These are the activations of a small neural network, seen along a few directions. Each row is one input.
Each table varies a few parts of the input and shows all the possible inputs, shuffled.
A made-up example of a description, with smaller parts first: one of 2 separate values, together with either a single point or one of 9 places around a ring or (one of 4 places along a line, together with one of 5 places around a ring).
Shared parts are said once, and a part with two or three values counts as separate values.
In the rows, 128 means zero.

Other details of the inputs vary at random and push rows far along two fixed directions, the same in every table; ignore that.

Rows:
R1: [118 122 131 166 227  88 147 169 145 133 120 172  69]
R2: [145 150 137 148 203  66 174 156 123 148 112 172  60]
R3: [143 147 152  90  70  91  80 118 148 105  77  94  56]
R4: [114 158 105  96 138 141  83 102 138 128 127  65 188]
R5: [136 136 160 101  68 121 156 152 118 102 142 140  91]
R6: [123  73 146 153  33 165 101 135 147 125 101 136  84]
R7: [112 152 107 106 132 155  98 117 109 128 129  91 216]
R8: [106 144 107 115 112 170 117 134  98 114 148 111 220]
R9: [104 101 164 114  53 149 101 162 150  79 132 143  60]
R10: [161 155 149 130 205  68 180 125 116 117 114 159 130]
R11: [136 167 111  97  89 149 144 133  79 124 144 109 214]
R12: [130 110 116 147 179 152 204 105 115 137 195 157 175]
R13: [129 103 104 181 223 102 166 124 137 182 144 169 100]
R14: [129 130  81 127 133 158  92  67 136 165 151  73 191]
R15: [133  74 151 150  56 145  77 120 161 132  84 129  64]
Each input here is: one of 3 separate values, together with either a single point or one of 4 places along a line.
Changing only the choice among 3 separate values turns R5 into R9. The same change can be made to R10. Which row results?
> R7

Rows:
R16: [120 134 117 110  82 152 107 125 102 142 125 114 155]
R17: [130 119 123 133 143 137 166 115 124 135 162 135 150]
R18: [132 124 122 149 127 108 115 144 130 120 137 154  56]
R19: [125 133 123 125 132 134 149 143 110 148 147 135 133]
R20: [104 126 110 116 113 159  81 110 134 136 132  95 154]
R21: [140 155 131 113 134 122 146 126 117 104 135 117 170]
R22: [125 158 131  98 137 122 143 131 111 109 140 119 156]
R23: [152 144 123 152 200  72 169 121 125 112 138 178  76]
R24: [126  99 133 135 104 141 107 107 144 129 116 124 108]
R25: [125 150 105 133 197 111 149 120 131 147 140 114 161]
R26: [120 153 122 111 171 130 156 143 106 121 161 129 170]
R27: [148 148 150 119 169  93 175 132 111 115 137 157 125]
R28: [134 122 118 122 130 137 140  96 130 139 144 113 149]
R29: [117 138 104 117  88 157 109 136 114 163 134 101 146]
R30: [141  85 164 137  65 129 105 124 152 110  97 144  66]
R31: [134 139 138 133 192 104 174 133 107 120 140 165 141]
R32: [110 108 108 127 101 169 102 104 131 145 141 105 157]
R33: [145 117 148 151 142  97 132 132 138 134  94 160  79]
R34: [115 151 125  98 110 141 138 140 103 130 151 119 154]
R35: [130 139 116 140 228 111 150  94 128 130 148 135 171]
R36: [114 114 118 132  75 157  85 149 127 151 109 117 109]
R37: [123 129 162 120 130 102 140 156 142  97 118 148  70]
R38: [154 118 148 166 190  95 184 127 134 103 126 177 129]
R39: [131 132 148 110  95 127 112 135 115 117 112 136 119]
R40: [133 144 126 116 130 121 154 129 107 139 135 131 137]
R41: [142 150 118 124 175 105 132 110 132 137 127 107 157]
R42: [119  97 134 140  99 148 124 124 138 126 131 139 114]
R43: [120 134 103 121  96 145  88 118 120 156 110  91 156]
R44: [114 116 119 136 116 139  79 141 147 135 106 112 108]
R45: [146 123 141 132  81  95  95 130 143 105 102 148  32]
R46: [123 150 124 120 146 130 154 137 123 110 147 122 164]
R47: [124 134 118 109 108 150  78  97 128 130 120  91 164]
R48: [135 129 126 154 157  88 139 138 135 112 137 169  49]
R49: [134 110 147 150 122 118 146 136 141 102 115 155 104]
R50: [127 150 108 113 135 125 112 114 130 139 123  93 155]
R51: [129 111 139 158 152 108 139 145 140 140 106 162  77]
R52: [128 134 148 109 100 125 101 134 124 102 108 126 123]
R53: [131 123 142 127  78 130 133 135 138 105 119 126 112]
R54: [145 144 112 124 140 114 128 112 123 155 120 105 152]
R55: [136 106 138 174 192 112 179 146 138 108 142 177 123]
R56: [127 135 121 134 134 136 164 129 122 121 153 130 163]
R57: [127  86 143 155 125 137 136 133 143 123 133 158  92]
R58: [104 136 120 107 100 162  96 145 111 119 139 111 160]
R59: [120 139 123 116 109 145 115 132 118 104 124 113 168]
R60: [111 102 108 131  99 175  94 111 130 146 144 108 154]
R61: [118 138 106 116 109 143  79 115 128 136 111  88 157]
R62: [127 139 118 112 147 126 122 102 135 131 136 104 148]
R63: [136 109 126 151 184 122 164 113 142 142 158 144 126]
R64: [108 129 140 115 109 136 109 148 128 108 119 130 118]
R65: [140 141 125 111 147 121 119  96 134 129 133 105 153]
R66: [114 116 132 125  84 144 110 143 123 138 116 134 104]
R67: [131 152 128 114 135 124 150 131 122 104 137 119 161]
R68: [129 154 132 101 132 123 153 132 103 125 144 129 150]
R69: [109 129 111 110 103 158  87 119 135 138 140  88 143]
R70: [137 119 131 136 106 118  91 126 140 141  88 117 104]
R71: [124 140 107 129 160 126 120 130 135 146 135 107 146]
R72: [110 118 131 125  74 157  89 154 137 105 116 115 123]
R73: [145 132 131 139 171 111 158 123 104 138 129 157 148]
R74: [112 121 123 130 111 134  82 134 150 133 102 108 108]
R75: [108 107 128 129 104 151  73 129 150 128 116 111 104]
R76: [144 150 118 122 134 120 142 116 111 153 128 117 151]
R77: [121 138 104 120  94 152 103 123 106 152 118 103 160]
R78: [124 142 119 118 132 131 154 133 109 148 146 130 144]
R79: [125 141 116 129 139 128 146 134 120 157 132 123 134]
R80: [139  92 154 151 132 119 156 136 150 122 137 160  68]
R81: [137 126 176 105  78 101 107 149 148  88  91 136  54]
R82: [122 146 126 110 144 134 153 145 103 135 157 135 152]
R83: [137 148 114 126 156 116 158 123 114 152 133 125 147]
R84: [123 135 135 136 193 112 172 142 111 125 147 167 139]
R85: [127 132 107 138 147 126 129 135 129 161 130 113 133]
R86: [146 127 127 116 106 141 142 100 117 132 148 118 164]
R87: [119 102 162 133  99 124 114 168 138 108 105 163  51]
R88: [125 141 103 131 158 121 142 124 127 159 135 112 151]
R89: [126 106 144 157 127 123 147 144 143 105 123 156 105]
R90: [122 104 160 127  95 117  92 135 173 112  96 124  37]
R91: [125 142 122 145 204 121 173 134 119 109 152 151 179]
R92: [129  96 148 140 120 121 132 120 162 128 124 139  69]
R93: [109 122  94 124  78 169  68 135 122 164 119  87 156]
R94: [130 101 136 137 102 139 128 115 133 122 124 138 117]
R95: [147 138 134 130 124 122 158 121 123 110 136 132 156]
R96: [128 139 110 115 105 140  74 110 126 137 106  87 163]
R97: [140 123 137 142 146  91 139 131 147 138  99 137  76]
R98: [142 150 123 112 127 123 149 120 100 143 137 126 156]
R99: [114 145 125  99 100 145 101 129 109 112 128 108 164]
R100: [149 109 154 146 166  98 186 118 145 115 135 165  89]
R101: [128 129 119 135 126 146 154 137 120 122 156 126 163]
R102: [150 126 126 129 157 123 153  91 130 139 146 125 155]
R103: [133 143 128 118 121 136 122 125 119 103 124 120 173]
R104: [115 108 128 129  85 151 103 150 119 141 121 135 105]
R105: [119 144 120 114 114 149 130 144 121 112 147 111 164]
R106: [127 108 134 156 145 106 119 142 152 141  97 145  75]
R107: [140  88 160 144  95 121 103 114 161 118  94 143  64]
What is each input in this table made of?
> one of 4 places along a line, together with either a single point or (one of 2 separate values, together with one of 11 places around a ring)
Changing only the place on the line of 4 turns R107 into R60. The same change can be made to R65. Which row results?
> R69
Changing only the place on the line of 4 turns R95 into R53. The same change can be made to R33. Which row results?
> R77
Start at R56 and move only the place on the ring of 11, one step at a time. The first step leads to R46. Which rows follow, in order?
> R37, R34, R78, R79, R88, R25, R90, R92, R17
Change only the choice among 2 separate values in R44. List by row number the other rows that result.
> R71

Rows:
R108: [120  98 157 116  51 139  63 124 160  94 111 120  47]
R109: [143 142 157 138 191  89 170 143 114 104 125 182 107]
R110: [137 123 101 121  52 153 126 110 112 184 134 109 105]
R111: [127 141 109 133 192 126 126 120 119 153 128 118 167]
R112: [109 124 111 129 180 143 142 110 133 142 167 120 161]
R113: [105 112 120 111  81 159  89 122 130 113 150 114 115]
R114: [119  74 149 156  90 143 120 134 174 122 122 138  62]
R115: [141 147 100 165 246 101 212 128 121 130 180 159 170]
R116: [137 116 183 102  27 120 104 146 150  92  74 115  77]
R117: [143 155 130 110 156 115 165 109 126 112 139 107 180]
R118: [124  84 143 164 108 129 112 156 153 142  94 144  68]
R119: [100 165  75  99  95 160  77 135  95 150 141  80 191]
R120: [155 116 158 151 180  98 172 110 129  92 129 178 128]
R121: [121 161  72  84  71 166 105  92  80 196 158  75 178]
R122: [114  96 158 117  62 140  63 126 176 114  98 105  50]
R123: [144 148 132 144 226 109 246 146 100 131 174 172 194]
R124: [121 124 103 114  96 174  88  87 128 150 122  74 215]
R125: [129 136 141 131 121  93  91 152 149 112  88 135  53]
R126: [114 146 100 136 177 125 127 140 105 153 131 133 159]
R127: [ 96 140  83 107 107 177  80 129 103 170 135  77 199]
R128: [130 142 126 118 162 136 138 114 101 115 155 142 172]
R129: [165 139 110 120 131 106 148  80 112 168 136 112 154]
R130: [123 108 156 116  24 142 115 167 160 107 107 117  57]
R131: [132 116 143 154 225  98 152 120 153 137 122 157 109]
R132: [134  97 128 164 170 127 174 119 137 108 168 170 116]
R133: [153 128 137 164 201  80 155 122 135 124  97 159 121]
R134: [111 139  80 128  83 180  94 134  93 168 135  93 207]
R135: [139 139 133 154 218  82 148 139 129 132 109 163 103]
R136: [114 127  96 112  57 200 116 121  81 134 169 111 217]
R137: [128 113 134 155  97 115 113 163 147 121 101 147  61]
R138: [118  73 150 163  95 141 112 146 168 139 101 144  64]
R139: [116 125 139 128 111 105 104 156 155 107 113 133  48]
R140: [146 148 132 124 142 123 157 111  98 109 130 142 187]
R141: [121 150 152  83  70 135 111 150 119 115 114 103 127]
R142: [131 136 127 145 237 112 196 123  98 117 176 185 166]
R143: [151 153 104 109 143 110 140  96 104 176 148 114 141]
R144: [131 133 168 109 109  99 122 151 158  99 105 125  55]
R145: [116 143  99 107  53 190 120 136  71 139 156 111 217]
R146: [142  97 156 150 116 107 103 127 162 120  70 133  74]
R147: [152  96 162 158 167  97 151 103 162  83 124 166  79]
R148: [136 122 121 136 180 132 148  80 143 128 146 113 186]
R149: [140 138 149 143 186  74 142 143 157 100 115 153  53]
R150: [100 164 109  67  62 175 115 145  84 139 152  80 211]
R151: [118 159 117 102 164 126 165 138 114 127 162 116 165]
R152: [136 122 143 129  52 114  65 138 155 106  65 111  63]
R153: [129 135 149 139 181  99 172 155 107 109 134 187 107]
R154: [ 92 130  91 106  99 187  82 117 117 168 144  78 196]
R155: [142 124 150 132 101  97 107 129 164  93  89 122  64]
Changing only one part turns R119 into R152. The same change can be made to R150. Which row results?
> R116
Changing only one part turns R149 into R155. The same change can be made to R135. Which row results?
> R133
What is each input in this table made of?
> one of 4 places along a line, together with either a single point or one of 11 places around a ring
Which other rows agree with R123 in the place on the line of 4? List them by row number.
> R110, R114, R115, R118, R130, R132, R134, R136, R137, R138, R145
Change only the place on the line of 4 in R140. List by row number the other rows that result.
> R109, R145, R153
